These are the activations of a small neural network, seen along a few directions. Each row is one input.
Each table varies a few parts of the input and shows all the possible inputs, shuffled.
Descriptions start from the smaller parts, as in this example, which fits no table here: line(6) and (point or ring(9) or (values(3) and ring(5))).
Shared parts are said once, and a part with two or three values counts as separate values.
(in the rows, 128 means zero)

Other details of the inputs shift rows strongly along three fixed directions, in all tables alike. That doesn't count.
To show where, the next rows are all for the same input, with only those details redrawn:
[109 108 121 168 116  92 154 137 139 108 114  95 140 131]
[ 74 189 153  85  94 188  87 162 123 121 171 159 135 105]
[ 85  72 132 145  61  76 107 168 134  91 154  66 127  92]
[161  84 174 111  90 172  55 113 101 136  92 145  80 142]
[174 102 157 143 131 163 105  93 110 143  63 151  96 169]
[174 102 157 143 131 163 105  93 110 144  63 151  96 169]
[ 95 225 118 147 176 168 186 126 144 133 117 167 170 155]

Rows:
x1: [160  78 134  77 124 143  68 121 100 117 130 126  78 128]
x2: [123 101  91 189 140  50 174 130 151 134 116  77 165 132]
x3: [114 230 132 145 179 156 192 116 141 141 135 171 164 150]
x4: [189  81 121 100 173 155 100  73 121 150  93 149  94 158]
x5: [127 104  76 153 167  52 189 131 135  97 130  75 139 139]
x6: [ 87 191 127 122 122 164 146 148 134 122 151 154 144 125]
x7: [107 212 127 118 156 169 135 149 121 144 138 159 153 135]
x8: [127 100  90 192 138  47 180 130 147 135 126  81 156 133]
x9: [107  95 131 130  77  88  96 175 113 114 166  84 116  95]
x10: [ 98 198 146 119 134 152 140 136 136 127 153 147 156 121]
x11: [127 110  81 149 193  88 190 126 155  99 116  90 142 132]
x12: [ 95 225 119 147 176 167 186 126 144 133 117 167 169 155]
x13: [ 78 171 162  76  78 167  84 163 130 112 184 148 140  86]
x14: [ 98 176 154  77  90 154  85 174 113 129 194 146 133  86]
x15: [134 103  99 177 130  53 199 142 148 112 107  88 159 123]
x16: [168  86 173 115  86 168  67 112  95 142 106 150  63 144]
x17: [165  86 161 102  91 139  72 132 109 134 105 134 106 117]
x18: [189  79 121 102 175 160  98  76 132 148  89 148  93 152]
x19: [159 105 139 149 121 137 125  91 126 156 104 148 105 156]
x20: [159 118 116 167 172 132 156  69 129 158  75 141 131 147]
x21: [100 192 137 114 122 158 153 140 141 122 151 160 152 118]
x22: [164 125 128 178 160 126 156  78 133 161  89 143 125 176]
x23: [116 213  81 107 208 148 181 107 143 143 149 169 163 157]
x24: [125 106  92 188 133  53 195 149 136 118 116  83 142 131]
x25: [ 80 169 154  74  95 168  87 153 117 118 187 143 134  60]
x26: [133 116  88 183 144  69 191 124 148 142 116 107 152 141]
x27: [ 95  94 143 138  69  94  97 162 120 106 171  82 111 100]
x28: [163 111 134 139 135 140 117 122 112 143  77 137 118 151]
x29: [189  87 128 102 177 160 107  89 107 133  84 143  83 159]
x30: [118 192 116  72 188 169 150 126 137 119 158 163 146 121]
x31: [ 90  87 131 127  82 101  98 154 116 103 158  80 117  71]
x32: [116 114 101 188 141  79 182 110 160 129 105 102 163 146]
x33: [101 216 106 146 168 165 189 110 156 150 129 179 171 154]
x34: [ 90 187 135  78  96 184  95 176 116 130 170 164 133 100]
x35: [111  87 150 126  61  89 112 154 128 105 166  95 112  91]
x36: [ 87 154 116  44 114 158  72 151 127 120 211 144 127  91]
x37: [121  89 138 119  69  84 110 167 122 113 162  96 118  86]
x38: [174  76 155 102  93 161  46 110 107 162  96 151  95 136]
x39: [120  72 113  96  99  60 114 153 125  85 176  70 119  90]
x40: [128  95 120 161 116  53 152 149 138 112 126  72 150 111]
x41: [177 101 155 146 133 155  95  74 119 165  79 149 103 169]
x42: [108 176 114  76 176 157 144 139 150 108 164 146 147 104]
x43: [139 100 102 120 156  77 161 125 136  99 137  96 133 121]
x44: [190  95 132 133 127 155 104  92 117 169  73 163 104 160]
x45: [ 91  95 145 134  71  97  91 162 124 103 162  77 120  98]
Changing only one part turns x17 into x28. The same change can be made to x30. Which row results? -> x29
Describe the family of inputs behind these rows. -> values(3) and (point or line(4) or (values(2) and ring(5)))
Change only the values(2) part in x12. List by row number the other rows that result. -> x28
Change only the values(2) part in x26. List by row number the other rows that result. -> x19
Change only the line(4) part in x29. List by row number the other rows that result. -> x1, x5, x11

Rows:
x46: [ 33 184  80  78  82 134 152 221 172  92 194 137 191  74]
x47: [ 85 214 126  87 120 129 149 181 129 124 208 145 162  90]
x48: [156 167 134  66 149 208  66 136  94 162 129 185  99 151]
x49: [166  22 139 102  89 115  44  91 113 136 132 108  72 125]
x50: [145  22 150 124  75 134  45  95 117 128 122 103  63 134]
x51: [171  87 114 185 136  60 174  99 135 154  99 111 136 150]
x52: [ 20 207 116 129  77 125 141 187 148 119 231 123 165  92]
x53: [157 232 125 165 217 144 242 108 131 136  80 174 165 162]
x54: [181  44 173 118  68 112  66 133  79 114 106 103  59 127]
x55: [ 74 160 134 121  93  87 156 193 126  87 187  95 151  77]
x56: [120 181 148  74  96 196  62 139 104 168 185 193 103 132]
x57: [162 168 139  64 147 203  67 128  94 163 123 184 107 143]
x58: [120 215  95 183 212 156 214  94 156 171  75 170 192 172]
x59: [187  95 143  82 149 163  81  87 104 138 110 150  77 151]
x60: [ 65  77 117 157  67  57 113 185 138  81 154  42 146  86]
x61: [195 168 113 174 204  99 226  91 135 153  76 151 153 168]
x62: [127  73 120 157  76  39 136 143 141 127 162  78 142  87]
x63: [ 99  58  87 144 110  57 126 130 148 109 172  68 122 114]
x64: [149 171 154  75 145 213  73 134  87 141 105 179 102 141]
x65: [138 223 100 119 208 153 185 129 140 153 117 170 181 135]
x66: [191  81  89 199 183  68 185  80 146 164  50 111 154 159]
x67: [ 95 153 119 120 130 108 145 176 131  99 143 101 161  82]
x68: [159 102 147 129 114 176  65  96 109 169  83 155 102 154]
x69: [182 113 193 131 102 169  90 101 105 141  78 158  92 142]
x70: [ 52 200  84 103 128 142 121 177 142 142 206 141 171 106]
x71: [ 85 141 122 110 141 110 156 153 137  80 163  99 143  92]
x72: [199  96  97 197 179  63 207  99 122 142  71 108 114 193]
x73: [155  81 111 164 173  83 177  99 128  94  84  87 113 153]
x74: [123 165 100 148 207 132 200 112 134 103 108 130 130 166]
x75: [196  19 174 147  90 124  60 104 105 130  44 102  83 132]
x76: [ 73 150 127 141 115 114 138 169 142 105 139 100 167 101]
x77: [ 98 211 129 140 198 171 192 103 154 117 113 161 166 151]
x78: [ 96 167 168  70 114 215  65 124 117 113 155 166 106 122]
x79: [ 78  77 131 167  43  44 132 164 145 109 177  59 145  78]
x80: [166 169 111 190 201 115 226 108 119 130  69 142 128 196]
x81: [ 49 205 117 117 114 151 130 165 155 137 180 139 190  79]
x82: [102  82 139 176  70  56 139 156 131  91 138  63 126 114]
x83: [125 153 154  89 129 216  70  84 121 153 133 183 104 143]
x84: [ 90  78 105 151  58  30 126 167 137 114 197  62 141  87]
x85: [191   7 164 141  97 124  69  61 124 138  74 109  75 130]
x86: [ 84  65 119 160 102  74 132 142 145  74 144  56 116 119]
x87: [105 187 177  91  90 211  72 150 102 132 156 179  99 137]
x88: [163  76  93 177 155  70 157 105 140 156  83 102 149 145]
x89: [157 158 172  61 153 215  87 105 106 122 118 181  96 119]
x90: [ 96  71 100 122  86  38 119 192 135  98 176  47 150  68]
x91: [108  66  88 151  95  50 115 151 137 128 153  68 145 104]
x92: [173 107 146 107 139 177  76 128  85 136  79 148  77 158]
x93: [161 130  78 154 194 130 236  86 176 117  56 163 153 184]
x94: [182  95 125 226 151  73 205  71 146 155  51 115 141 166]
x95: [135 167 156  32 134 200  69 125 117 131 174 176 110  94]
x96: [130 184 139 182 164 126 204 115 139 130  89 144 157 161]
x97: [170  17 148  99  89 115  47  92 118 137 127 110  78 114]
x98: [109 168  88 185 174 136 178 113 147 157  97 139 160 171]
x99: [163  75  90 156 178  75 172  99 136 115 105  90 109 163]
x100: [169  93 179 112 129 180  83  81 119 123  82 148  91 137]
x101: [127 214 101 125 152 165 220 137 160 134 107 204 168 163]
x102: [183 104 161 101 138 173  79 121  89 139  69 150  92 140]
x103: [ 96 162 163  69 108 213  63 111 129 142 166 176 118 107]
x104: [107 185 169  91  81 204  67 129 109 160 165 186 113 125]
x105: [ 98 138 108  98 143  99 149 146 145 102 181 104 148  93]
x106: [ 36 208 114 120 121 156 130 189 140 106 177 127 165 111]
x107: [ 82 159 109 112  95  76 146 186 128 106 210  97 150  90]
x108: [177  18 151  99  88 114  48  88 121 136 126 111  81 103]
Describe the family of inputs behind these rows. -> values(3) and (point or (line(4) and ring(5)))
Changing only the values(3) part turns x46 into x93. The same change can be made to x70. Which row results? -> x63
Changing only the values(3) part turns x54 into x73. The same change can be made to x61. Which row results? -> x95
Change only the line(4) part in x83. List by row number the other rows that result. -> x50, x85, x103
